Each row below holds a small network's activations on one record, seen along a few directions.
After each row come some of the record's fields: S, T, Y, Z, L.
A field that a record lacks is written missing.
Other fields move the rows too, some of them a lot.
Strong random noise was added to every row along 15 fixed directions; ignore it. To show where, here is one row again and again, with new noise each time:
[ 142   -3 -213  101  390 -203 -236  -30  -70 -105   84  147  499 -206
 -393  651 -227  226 -237  259  539  293  386  205  516  418 -484  366
  277 -447 -126  -66 -236  -29   41  119  172 -441  127]
[ 253   45 -197  -11  -24 -186   48 -315   92  -12  163 -262  406 -223
 -256  116  -89  123 -296  358  245 -436 -171   56  233  -48 -377  463
 -120  453 -243 -297   -5 -341   86  297   61 -159  -75]
[ -15   21  109  -85  -82   93  364 -134  319  -63   13 -121 -368   73
  474  124  -61 -132  232 -175 -523  158 -162 -146  -67   57 -220 -312
 -192  -96  414  -55 -108  328 -131  200  270  -92  147]
[ -80   51   82   78  338 -442 -256 -481 -171  101  -74 -128 -647 -166
  125 -441 -459  -19 -301 -282 -195  -77 -109 -273  106 -236 -403  324
   90 -172    1 -529  721 -381 -246  -21  192   -3   48]
[  57  149  600  167  346  360   53 -430   27  -74  253  -16   80   85
    6  337 -451  150  -78 -326  230  442  571  156  236 -422  373  251
  187 -546  304 -173 -322 -226 -325 -191 -164  128 -211]
[  67 -269 -216  -89   20  441  504 -147 -163 -126  331   42 -260   13
   21  186  223 -354  203  -60 -351  312  -54  180 -105  324 -519    1
 -288  191   89  152 -382  589  549  470  223 -246   26]
[ 232  244  236 -116  149 -552 -282 -651    9  -56  144  -58 -160 -281
  136   31 -109  121  -81  -41  149  224   60   38  520  121 -250  474
 -341 -165  175  -39  174 -107 -217 -104 -110   23  118]
[ -13  167  302  -79  535  261 -692 -269 -306   20   48 -171  -90  -93
 -263 -206  -20   69   29 -179  504  348  660  183  352  268  178  459
 -181 -545  -14  151 -135 -114 -128 -463 -391   72   79]
[ -48 -104  -69  162  -84  -56  342  226 -137  -42   83  321  326 -138
 -191  396  198   58   60   -3  338  260  167  308  191 -220   50   50
  166  -95  152 -163 -268   44   35 -154 -122   69 -186]
[ 117   -3  409 -334  262   84 -478 -587  424    2   41 -432 -247  250
  607 -464   94  241  301 -174    9   38  375  115  191   51  408 -224
 -625 -376  468  220 -185 -281 -530 -324 -668  133  516]
[ 130  398 -255  421   30   47  418  193 -199  319  193 -287 -400 -273
 -436  423  -22 -186   52 -223 -191  238   93   -9    7 -306 -330  142
  417  358 -262 -253  281  127  274 -109  343   -1 -221]
[-226 -287  189   90  291  237 -174   77 -578 -112  143  299   72  183
 -179  -10 -357  -96 -306  -57  -47   11  323  -93 -126  285   59 -417
  327 -674   37  -33 -123  -55  101  206   79 -186   99]
[  57 -194 -160  249  -25 -169  335  -52  142  146  -55  127  114    1
  248 -223  -76  189  -82  103  -91 -243 -232 -121  -64 -263  -36 -164
  181   69  166 -460  326 -284 -171   85 -186   28  169]
[-321  -10 -555 -175  132 -462  -41  302  303  200  140 -550 -440  -47
 -120  489  201   40  170 -196 -144  120  -65  287  385  -62 -743 -318
   17  387 -230  162  -29 -110  156  209  426 -317   69]
[-640  -98  633 -385  -39  741 -518   18 -109 -480 -102   84  390  149
 -140  -30 -144 -130   77   74  192 -324 -137  120  100  309   33  221
 -242 -353 -101  262 -871  -49   19  468  381 -178 -463]
[  89 -592 -273 -135 -203 -347  271  -43 -432 -116  297  327  384   35
  -51 -173  255  -47 -353  301   43 -383 -122  116  -82  156  -54 -431
 -244  174   84  -83  -70 -110  295  335 -322  -37  195]
[-209  592  421 -141 -114  -43   55 -448   23 -139  358 -443 -350 -239
   79  476 -290 -183  305 -107 -316  106 -127   78  232  -71 -361  159
 -186   29  305   29 -390   36  -14   93  506  -40 -291]

[-220   77   -6  -29 -193 -276  127   87  297  -26 -307  103  300 -160
  105  -69 -231  126 -267  143   92 -272 -608 -326  138 -149 -132  412
   31  257   -4 -315  276 -113 -224  215  292  111 -363] : S: s5 / T: missing / Y: y2 / Z: z1 / L: l6
[ 653  236   77  202   40 -271  -55 -615 -420  -80  237   98 -189 -267
   11  104  -49  -81   67  126  -76   90  367  117  -38  188 -176  185
  -30 -314  163 -222  111   25    8 -251 -163 -174  420] : S: s4 / T: t2 / Y: missing / Z: z1 / L: l1
[  29 -103   80    1  131  394  651  378 -102  188  237  289  237   13
 -189  211  165  -71 -382 -334   52  795  105 -211  167  347  336   71
 -166  147  100  394   10  767  307  143 -231  365 -336] : S: s2 / T: missing / Y: y1 / Z: z1 / L: l5
[-239  -44   54   80  230  283   86  -27 -303  -90  247   20  497  -68
 -328  229 -431   28 -262  267  184  -94   38   12   42  219 -205  116
  251 -168    9 -162 -352  -96  212  297  214 -186 -201] : S: s4 / T: missing / Y: y2 / Z: z2 / L: l1
[ 388 -225   51  174 -223  175   83 -169 -381  -59  105  327 -245   74
 -168 -162  516 -162  165 -276   91   38  318  459 -193 -549  381  157
  -55  188 -276   15   -6 -101  184 -249 -420  202  -63] : S: s5 / T: t1 / Y: missing / Z: z2 / L: l6
[-281  402 -409  216   11 -537  154  509  166  442   -4 -498 -539 -159
   84  320  -27  100  327 -187 -346   98   23  -30   19 -294 -201 -680
  475   77  179 -198  389 -191 -212 -430  174    6  195] : S: s6 / T: t1 / Y: missing / Z: z2 / L: l1
[ 288   26 -181  231  208  -89  122 -291  266    4 -117 -178 -201   27
   28  173 -585  -49 -301  137 -367 -155 -221 -372  -52   27 -711  137
  335   23 -265 -386  359   20   31  523  730 -447  169] : S: s4 / T: missing / Y: y2 / Z: z1 / L: l2
[-492  155  378 -260   67  403 -368   11 -251 -158  -40 -295 -401   60
  100 -299  -57 -235  360 -214 -178 -112  242  103 -227   46  180 -248
 -185 -425  336   28 -368  -69 -166 -323   45   76  -22] : S: s2 / T: t1 / Y: missing / Z: z1 / L: l1
[ 329  321  432  109 -228  168 -496 -168  184 -226 -406   97  -76  108
  302 -102 -146  -35  293  200 -316 -352  -42 -290 -194  370   54 -191
   42 -530  -47   38    5  109 -324   56  262 -291  411] : S: s7 / T: missing / Y: y1 / Z: z1 / L: l2
[-163  140  262  159  460  124   42 -680  -78  148  387 -106 -125  -15
  233 -235 -706  177 -158  -67 -136  154 -106 -173   51 -116  -64  367
  183 -120  261 -181  243 -366  -36  193 -139   84 -111] : S: s6 / T: missing / Y: y2 / Z: z1 / L: l5
[-790   15   44 -308  -78 -674  167 -153 -150    4  233  134  374 -333
  309 -284 -269  171 -172  327   75 -157 -810 -189  313  265 -266   82
 -275  154  628 -137   57 -204  -29  177  -72  269 -293] : S: s4 / T: missing / Y: y2 / Z: z1 / L: l5
[ 104  108   21  -59   64  229  415  -94  234 -109 -216 -191  146 -241
 -114  124 -245 -139 -328  -53  145   86 -111 -248  120  -95 -320  761
 -201  143  111 -557  -20  312 -142   81  411   44 -383] : S: s7 / T: missing / Y: y2 / Z: z1 / L: l2
[  54  625  231  353 -423 -357 -463  251   40  157 -438  166  359 -297
 -177 -211  114  200  170  388  274 -453 -444 -306  152    4  303  232
  265  111 -345   -6  444 -241 -223 -362  -58  244  -98] : S: s3 / T: missing / Y: y2 / Z: z2 / L: l3
[-116  256  443  -80  113  104   -1 -310  298   27  133 -519 -215  240
  440   -9 -466   86   74 -140 -358 -120  192 -199  -75 -228  301 -581
  -62 -357  540 -112 -154 -264 -454 -103   -7  111  172] : S: s7 / T: t1 / Y: missing / Z: z1 / L: l2
[ -75  665 -263  283   84  289  538  196  270  421  319 -850  -57 -121
 -159  386 -477   -9   68  154 -400  -78 -111 -363 -251 -101 -150 -243
  403  466  135 -169   84    7  167  -22  332   43 -115] : S: s3 / T: missing / Y: y1 / Z: z2 / L: l3
[-125  -15  100 -160  154 -315 -237   55  104 -196 -205   64   79 -127
 -266  308  -67   44 -241 -171  510  289  204  177  411 -252 -146  507
   -6 -207 -101 -110 -117  -51 -183 -199  245   27 -333] : S: s3 / T: missing / Y: y2 / Z: z1 / L: l3
[-448 -843  120  -94   55  110  319  -55   89  -36   61  385   54  363
  169 -434  164  153 -262 -453  138  -89 -224  345   59 -876  257    4
  -84  298  -63 -187  -18 -526  -39  372 -349  282 -434] : S: s2 / T: t1 / Y: missing / Z: z1 / L: l1
[ -14 -155 -316  -79  190  329  -16  -89  206  114   93 -381  122  101
  108 -278   36   77  169  347 -132 -294 -160  -11 -115  409 -312 -170
 -180  239  -37   87 -157  -21  217  307  -87 -260  352] : S: s4 / T: missing / Y: y2 / Z: z2 / L: l1
[-853 -798  206 -207  696  770  157 -164  190  223  305  -84  407  551
  387 -911 -344  384 -353 -137  158  -15 -180  -60  139  -52  415 -251
 -213  -11  341   60 -177 -500  -34  497 -738  335 -139] : S: s4 / T: t1 / Y: missing / Z: z1 / L: l2
[ 302 -190  103  109  215  357 -233  108  816  114 -273 -386 -307  676
  209  242 -246  217 -137 -443 -384 -139  278 -112  -57 -394  123 -539
  350  -51 -590  139  128 -276 -377  446  347 -400  279] : S: s4 / T: missing / Y: y1 / Z: z1 / L: l6
[ 649 -504  221 -195    1 -280  540 -607  247 -277  376   91   31  470
  546  322 -424    4 -562 -134 -390  118  417 -141 -282 -250  342 -730
 -178 -346  560 -119 -149   51 -279  257 -135  -76  420] : S: s4 / T: missing / Y: y2 / Z: z2 / L: l5
[-119  310   72  -25 -186 -124   83  166 -593   12  165 -142  195 -308
 -335  -33 -169 -198 -273  182   54 -334   64 -217 -241   99  226  -87
   57   -7  210 -296   27  -72   16 -368  -12  213 -192] : S: s4 / T: t1 / Y: missing / Z: z2 / L: l5
[ 124 -405 -390  186  -24  -59   58   44 -625  -41  173  489  237   72
  -22 -355  138  -88   65  503   13 -210  130   41 -529  353  133 -560
  210 -299  213  -16    0   11  380 -152 -464  -85  508] : S: s3 / T: t1 / Y: missing / Z: z2 / L: l3
[-459 -118 -255  163   16  -47  -99  231  103 -146 -431  487  -89 -220
   51  102  126   69  528   41  256  225 -322  345  136 -200 -545  575
  357 -200  -42 -240  -84   -8    8  -17  349 -228 -247] : S: s6 / T: t2 / Y: missing / Z: z1 / L: l1
[  91  -69  144 -158  456  -80 -456 -519 -185   93  -73  -18 -593  -24
  191 -726  -88  -30 -225 -377  -13  313   98 -230  151  236  -17  522
 -404 -181  -16   76  594   53  -97 -136 -300  186  156] : S: s5 / T: missing / Y: y2 / Z: z2 / L: l6
[  18 -448 -255  -12  124 -109 -120 -319  -69 -444  -85  278  -60  110
  115  176 -323 -105  -12  208  -62 -248   91  223 -230  -64 -625    3
  268 -485   76 -434 -256 -232   18  317  453 -602  264] : S: s3 / T: t1 / Y: missing / Z: z1 / L: l3
[ 459  191 -129  -77 -117  350   -2  -53  316  -53 -262 -286 -451  -63
  152   -7  374 -230  469  -79 -247   88  114   45 -233  142 -186  238
 -317  124  -69   49  -76  460  -12 -165  132 -180  240] : S: s6 / T: t2 / Y: missing / Z: z1 / L: l1
[ 262  -52  111   47   40 -255 -545   75  283   -7 -592  317   58    4
  192 -345  171  251  -16   22  186  -81    8 -174  199  220  145  115
  -16 -392 -207   10  411  -53 -449 -165 -180  -54  380] : S: s2 / T: t1 / Y: missing / Z: z2 / L: l1
[ 356   43  566 -269 -178 -226 -394 -449  178 -214  486   26  188  287
  -38  581   92  218 -166 -225  119  124  287  382  402 -160  448  -87
 -283  107 -326  794 -414 -292   -5  328 -220  -18 -110] : S: s1 / T: missing / Y: y2 / Z: z2 / L: l5
[-256 -190  210  383  -43  -43  304  -11 -303  191   75  802  193 -128
   71 -408  241  222   46 -167  193  315 -413  125  285 -226  246  340
  132  140   12  -12  373  -86  132   49 -544  442 -317] : S: s2 / T: missing / Y: y1 / Z: z2 / L: l1
[-186 -141  104  -42    0  101  155   39  -49 -213  -82   60  182   19
   92   77 -243  -47  -92   55    5 -195  104  -22 -143 -104   -9 -197
   86 -401  385 -444 -273 -110 -235  -13  150  -85  -11] : S: s7 / T: t1 / Y: missing / Z: z1 / L: l2
[-725  514  423 -324 -257  104 -344   70   -2  -32    3 -410 -217 -176
  209 -145  293  -61  770  -55  -35 -102 -231  278  200   37  129  -91
 -426   29  373  294 -529  -91 -176 -401  -21  266 -240] : S: s4 / T: t1 / Y: missing / Z: z1 / L: l6
[ 255  174 -305  213   57 -236 -272 -329 -201  -20  116   81 -227 -193
  128  125  226   22  677  343  -45  109  159  367   44  375 -496  -50
   80 -306  138   79 -125   12  184 -196 -106 -392  615] : S: s7 / T: t2 / Y: missing / Z: z1 / L: l2
[ 149 -637    2 -290  -17  457  473  347 -140 -230 -210  170 -707  372
  137   -3  391 -573  -98 -783 -365  549  547   18 -463 -202  272 -461
 -341 -294  201   -3 -204  816   -1 -157  154   93   14] : S: s4 / T: t2 / Y: missing / Z: z2 / L: l6
[  96  656  111  532   13  247  178  102  -93  149 -103  181   97 -403
 -357  405 -106  -25  268   68  210  501  -67  -60  249   59 -177  760
  436   11 -178  -79  100  391  150 -249  308   71 -371] : S: s4 / T: missing / Y: y1 / Z: z1 / L: l6
[-101   48  -70  -50  146 -125  466 -215   82  187  388 -404  -55   10
  305   14 -189   56   21   20 -225  131   30  -84   32  -12  -39 -453
 -181   27  644 -151  -77   -7  -52  -60 -227  159  197] : S: s7 / T: missing / Y: y2 / Z: z1 / L: l2
[ 336  572  258  165 -155   27   95 -117   52  -17  -45 -182 -267 -225
 -192  396 -203 -167  -20 -215  -92  135  137 -115  -45 -315   17  464
  180   96 -152 -223  141  134 -147 -265  375   45 -317] : S: s4 / T: missing / Y: y1 / Z: z1 / L: l5
[ -74  269   47  182 -297 -102  268   -4  450  137  344    5  641   24
  154  442   42  373  293  486  -75 -148 -562   95  315  136  -53 -300
  119  451  -11  444 -301 -156  200  489  -56  -55  -11] : S: s3 / T: missing / Y: y2 / Z: z1 / L: l3
[  40  -13 -321  -37  579  618 -262  194  275  106 -405 -615 -234   87
 -258 -186 -325  -96 -162 -101  167   40  421 -250 -239   37 -195  420
  156 -158 -252 -321  101   93 -128 -210  294 -212   42] : S: s6 / T: missing / Y: y2 / Z: z2 / L: l1
[-426  -94  302  -42   85  484  -72  292 -218  -60 -321   12 -351  171
  113 -561  -70 -236   90 -334  -96  -47  212 -173 -481 -258  483 -260
   56 -464  319 -273   -6   27 -251 -503  -89  300 -131] : S: s3 / T: missing / Y: y1 / Z: z1 / L: l3

Which values does each new row have?
[-615   66   27 -390 -142 -350 -434   48 -341 -448  -77   25   -9 -259
 -258  296  -24 -204  169   89  327 -118  -55  383  195  -31 -425  322
 -128 -221  101  -43 -549 -119   47 -116  531 -135 -407] : S: s5 / T: missing / Y: y2 / Z: z2 / L: l6
[ 253  -73  203 -140  144 -110 -130 -435  496 -167  -35  169  120   75
  479  197  -46  287  139  -32  101  364  115  161  388  180  -57  213
 -245 -361  264  147 -185   58 -366  128 -174 -173  275] : S: s6 / T: t1 / Y: missing / Z: z1 / L: l1
[ -33  105 -181  198  418 -395 -102   39  591  395 -146  -67 -169   37
  247  134 -285  448 -185 -252  -62  438 -205 -291  528   84 -282  118
  292   20 -189  113  665  -87 -261  222   98  -84  158] : S: s5 / T: missing / Y: y2 / Z: z2 / L: l6
[  -3   48  -44  -35  149 -213  -36  439  -88  279 -162  -47 -261  -66
 -185  -58   91  -28 -440 -464  -11  336  159 -320  242  166  149  -89
  -28   10 -204   53  563  265 -157 -178  -16  228  -41] : S: s4 / T: t1 / Y: missing / Z: z2 / L: l6
[ 817   15  116  144 -120  300 -329 -375  278 -289 -242  145   62   48
 -123  252  363   58  334    6  329  -44  521  533   15 -329   83  604
  -32 -119 -429  -41 -313 -125 -165 -174 -126 -292  194] : S: s2 / T: t1 / Y: missing / Z: z1 / L: l1
[-559  277  162  194  297  104   54 -308 -434  -82  255 -123   66 -250
   20   91 -588   29  305  169  139   36  196  198  -16 -168 -194   83
  344 -617  734 -583 -402 -371 -130 -380   57    5  -99] : S: s7 / T: missing / Y: y2 / Z: z2 / L: l2
[-369 -272  -45  129  270  -37  212  -78    1  121   70  286 -432  165
  517 -200  -32   71  358 -236 -311  493 -100   87   38   33 -177 -401
  119 -335  430   56   98  139   11   29 -122   -2  242] : S: s4 / T: missing / Y: y1 / Z: z1 / L: l6
[ 144  374  138  110  136 -183 -474   28  350   39 -230  -35   46  -44
   78  353 -101  250  152   49   46  205   83 -104  454  466 -219   13
  122 -394 -128  249   75   88 -267   39  218 -297  312] : S: s7 / T: missing / Y: y1 / Z: z1 / L: l2
[ 651  -39 -176   11  -66 -257   68 -391  470  -73  -96  -61 -362   49
  314  134  188    0  216   -9 -164  164  115  131   -1 -168 -216   89
 -155  107  -39  -27  138  133 -118  -70   -3 -199  401] : S: s4 / T: t1 / Y: missing / Z: z1 / L: l3
[-332 -101 -127 -184  428 -605 -102  -58 -129   27  230 -131  498 -140
 -203  246 -526  237 -669  254  343   42   -9 -154  563  406 -430  -43
   21 -234  173 -124    2 -207  -32  263  169 -116   11] : S: s4 / T: missing / Y: y2 / Z: z1 / L: l2
[ 100   98 -121 -156  197   53 -330 -101  -38  155  266 -785  366  133
 -318  -77 -280  121 -402  356   87 -684  221 -116  -26  201   49 -338
  -79  236 -257   18 -117 -510   30  142  -78 -149  233] : S: s4 / T: missing / Y: y2 / Z: z1 / L: l6
[ 321 -602 -127 -253  -12 -250  -43 -479   13 -319   88  431  347  146
  293 -154  234  115  -90  269  241  -45   77  298   91  207  -46   39
 -447 -165  220   95 -260  -41   22  215 -412 -157  391] : S: s5 / T: t1 / Y: missing / Z: z1 / L: l6
[ -94 -139   66 -274    6  231  113  126  339   35  -46 -429 -171  269
  137  -95  -22  -60 -132 -285 -109  -86  135  -92 -183 -390  365 -263
 -192  149   86  -17 -103  -83 -236  -66  -49  193 -128] : S: s6 / T: t1 / Y: missing / Z: z1 / L: l1
[ 251 -352  404  -87 -245 -233 -257 -334 -454 -329  200  616  133  268
  183 -128   89  -64 -133  105 -217 -212   59   78  -94  338  243 -582
 -177 -409   17  370 -135  -14  107  359 -215 -131  368] : S: s2 / T: missing / Y: y1 / Z: z1 / L: l1
[ 236  -94 -127   24  -29  235  282  -71   33  -92   93   83  127   14
  -74  251  127  -80   37   52   42  201   75  136   18   96 -137  201
 -108  123  -30   90 -250  312  231  161   64  -95  -23] : S: s5 / T: missing / Y: y2 / Z: z2 / L: l6
[ 198  140  334  120   22 -153 -528 -241 -257  -18   44   99  193  -93
 -481    1  205  146  -49  -50  679   51  331  392  456 -410  320  579
  -14   33 -479  146  -37 -413   -1 -298 -349  227 -278] : S: s7 / T: missing / Y: y2 / Z: z1 / L: l2
[ 118 -325  -16  326  509  888  -76 -332  136  129   16  277 -249  309
  236 -399  -91  119  264 -173 -168  316   61  100 -170  131  -98  355
  282 -147 -297  127  116   -2  192  366 -243 -279  224] : S: s4 / T: t1 / Y: missing / Z: z1 / L: l5
[ 344  581  438    8 -141  -48 -277 -485 -343   62  293 -524 -660 -154
 -138 -110  -17 -260  116 -266 -324 -191  282   29 -128 -294  231   31
 -169  177 -147    4  176 -224  -51 -389  -54  186  -10] : S: s4 / T: t1 / Y: missing / Z: z2 / L: l1
[ -54 -574  -68 -122 -365  189  597   73  453 -422 -330  252  218  305
  463    6 -133 -133  -90   93 -226 -456 -301  -88 -526 -521   15 -280
   11  -43  386 -586 -314  -23 -260  301  328 -133  -81] : S: s3 / T: t1 / Y: missing / Z: z1 / L: l3
[ -73  239  -54   13  362   71  157 -142  287  345  220 -687 -504   80
   58   33 -434   26 -181 -342 -342  202   25 -278   20 -251 -135  -23
   86  268   -6  -47  347 -103  -38  107  175   83  -94] : S: s6 / T: missing / Y: y2 / Z: z1 / L: l1
